These are the activations of a small neural network, seen along a few directions. Each row is one input.
In each table, some parts of the input vary, and every possible input appears once, in random order.
Descriptions start from the smaller parts, as in this example, which fits no table here: one of 3 separate values, together with either a single point or one of 11 places along a line or (one of 4 places along a line, together with one of 5 places around a ring).
Shared parts are said once, and a part with two or three values counts as separate values.
In the rows, 128 means zero.

Other details of the inputs vary at random and push rows far along two fixed directions, the same in every table; ignore that.

Rows:
R1: [106 158  87 146 105 137 108 138 112 111 176]
R2: [140 111 143 140 175  57 178 114 115 149  78]
R3: [175 110  75 116 124  80 140 159  60 129 123]
R4: [122 174 138 130  88 141  93 162 122 132 144]
R5: [138 124  80 157 117 137 110 129 123 136 140]
R6: [172  94 133 121 147 120 176 116  97  95 114]
R7: [ 87  79 135 162 163 147 138  97 169 133 132]
R8: [115 148 145 137 105 142 110 134 116 107 175]
R9: [103  69 176 182 163 139 133 106 184 127 104]
R10: [121 117 112 137 117 118 101 146 109 150 157]
R11: [114 102 141 166 122 145  94 119 160 152 143]
R12: [181  82 114  84 156  96 144 124 110 159 103]
R13: [105 148 154 139 107 136  96 156 144 147 132]
R14: [141 178 100 109  99 158  98 118 135 122 175]
R15: [123 228 109 155 105 117 132 119 110 105 159]
R16: [164  96 124  77 157 114 155 112 115 139 123]
R17: [106 152  83 119 109 153 111 125 136 134 124]
R18: [183  62 112  91 153  98 164 121  72 141 116]
R19: [118 152 126 113 114 155 134 120 136 100 114]
R20: [ 96 149 113 118 111 141 109 146 124 155 155]
R21: [137 129 172 133 177  73 193 106 116 117  91]
R22: [ 46 104 152 145 162 145 144 121 179 148 121]
R23: [176  76 149 124 161 110 175 118 102 100  95]
R24: [ 58 115 163 163 190 104 168  84 176 152 116]
R25: [158 168  66 109 115 139 119 125 118 119 147]
R26: [119 148 140 137 140 159 129 106 174 104 136]
R27: [ 83  62 171 143 164 151 145  88 172 139 144]
R28: [107  94 174 154 133 117 107 136 146 136 132]
R29: [101 151 140 155 115 135 110 155 153 133 120]
R30: [ 81 113 132 145 127 136 101 128 138 141 169]
R31: [176 107 101  80 144 110 138 122 104 148 124]
R32: [ 89 170 112 172 141 105 129 111 148 154 135]
R33: [157  89  96 107 147  83 161 142  70 121 121]
R34: [ 94 155 119 112 104 145 117 140 124 143 162]
R35: [169  62 168 101 157 113 180 108 101 112 113]
R36: [150  51 156 119 194  98 164 112 161 147  66]
R37: [158 178 120 120 103 152  88 131 133 119 155]
R38: [173 121 125  84 132 114 161 133  90 105  71]
R39: [165 168  86 107 139  69 180 120  62 127 121]
R40: [144 170 117 147 116 151  95 131 158 115 131]
R41: [159 160  67 167  85 142  84 146 111 129 147]
R42: [124 165  88 126  86 136  95 145  90 126 192]
R43: [ 89 125 152 141 118 133 104 146 159 163 132]
R44: [ 65  92 167 121 159 158 160  91 187 116 101]
R45: [ 96  94 159 126 132 140 109 118 171 160  99]
R46: [120 114 157 121 116 135 108 127 153 143  99]
R47: [133 152 104 150  87 126  72 160 105 143 164]
R48: [105 109 184 121 157 153 132  95 186 122 133]
R49: [ 95 153 151 154 121 143 117 149 154 119 121]
R50: [132 123 142 165 110 149  87 127 146 136 145]
R51: [132 173 101 141  87 151  88 144 137 125 111]
R52: [106 103 122 132 166 139 135 101 181 139 124]
R53: [170  95 108 128 134  79 139 157  81 128 108]
R54: [140 151  82 103  90 136  93 141 107 154 125]
R55: [100  96 141 136 142 136 126 119 170 145  81]
R56: [111 108 119 156 121 150  97 120 148 156 157]
R57: [126  93 177 135 156 133 114 114 184 147 111]
R58: [130 167 129 121  83 156  84 138 132 128 126]
R59: [116 194 139 173 126 108 128 120 135 123 128]
R60: [152 173  57 134 105 139  88 137 132 141 146]
R61: [ 67 144 167 156 170 112 175  83 166 123 131]
R62: [165 130  75  75 115 116 158 129  80 118 100]
R63: [ 95 142 116 106 105 159 110 113 143 138 141]
R64: [ 93 106 167 150 146 129 148 119 147  94 143]
R65: [ 99 147 128 104 102 163 117 112 142 125 144]
R66: [136 169  93 121 119 154 120 115 144 108 153]
R67: [153 118 117  79 139  99 189 145  77 110 108]
R68: [150 113 104  80 142  96 183 147  78 125 106]
R69: [122 160 140 115  96 160  98 128 136 120 127]
R70: [142 119 130 127 131 128  99 127 158 158 126]
R71: [108 147  85 130 105 148 102 130 143 144 114]
R72: [157 162 100 168  93 149  98 138 120 104 146]
R73: [137 161 104 167  93 121  86 159 113 113 148]
R74: [146 192  91 129  76 154  89 147 116 110 118]
R75: [120 194 127 176 121 101 117 125 134 135 125]
R76: [110 100 119 148 144 146 144 101 144 120 141]
R77: [120 137 108 149 118 159 131 109 137 103 160]
R78: [153 111 111 106 134  98 166 136  75  97 137]
R79: [103 169 141 141 115 148 122 149 136 110 130]
R80: [188 151 102  76 115  98 174 163  50  98 109]
R81: [ 83 118 190 117 138 145 147 125 154 126 135]
R82: [145 181 100 160  86 130  87 163  96 100 155]
R83: [186 125 131 100 118  97 136 156  49 108 133]
R84: [149 101 143  65 139  99 182 139  79 128 117]
R85: [ 79  87 161 126 152 125 135 133 158 170 120]
R86: [188 128 137  70 123  92 158 164  53 121 105]
R87: [165 117 138  68 118 121 157 125  91 114 101]
R88: [ 84 121 127 115 122 156 109 111 158 151 129]
R89: [ 92  91 195 156 145 127 116 127 157 126 135]
R90: [136 151 124 154 128 144  95 129 172 129 121]
R91: [152 159 134 128 110 146  89 131 148 129 140]
R92: [155 159 117 155  83 154  81 137 117 119 162]
R93: [ 87  68 182 141 159 155 151  86 172 126 145]
R94: [150  45 195 118 177 116 171 105 124 119  98]
R95: [199 119 124  94 153 106 159 129 104 103  93]
R96: [150  92 108  95 149  83 171 154  89 147  87]
R97: [119 155 133 160 115 137 108 143 120  95 151]
R98: [ 67  84 175 153 165 124 140 132 186 153  94]
R99: [166  96 128  85 132  94 166 137  62 114 141]
Description of these inputs: one of 9 places around a ring, together with either a single point or (one of 2 separate values, together with one of 5 places around a ring).
Question: Changing only the place on the ring of 9 turns R21 into R2. The same change can be made to R97. Which row results?
Answer: R53
Question: Changing only the place on the ring of 9 turns R32 into R75. The same change can be made to R71. Which row results?
Answer: R51
Question: Changing only the place on the ring of 9 turns R65 into R63. The same change can be made to R78. Which row results?
Answer: R1
Question: Which other rows agree with R33 in the place on the ring of 9? List them by row number.
Answer: R7, R17, R18, R20, R22, R24, R30, R31, R52, R88
Question: Which other rows does R60 become when the choice among 2 separate values takes its other values? List them by row number.
Answer: R12
Question: A walk changes only the place on the ring of 5. It starts at R38 and steps to R95. List the rest of the walk in order.
Answer: R23, R97, R79
Question: Which other rows does R16 become when the choice among 2 separate values takes its other values? List them by row number.
Answer: R25
Question: A walk changes only the place on the ring of 5. It starts at R92 and steps to R91. List the rest of the walk in order.
Answer: R58, R4, R89
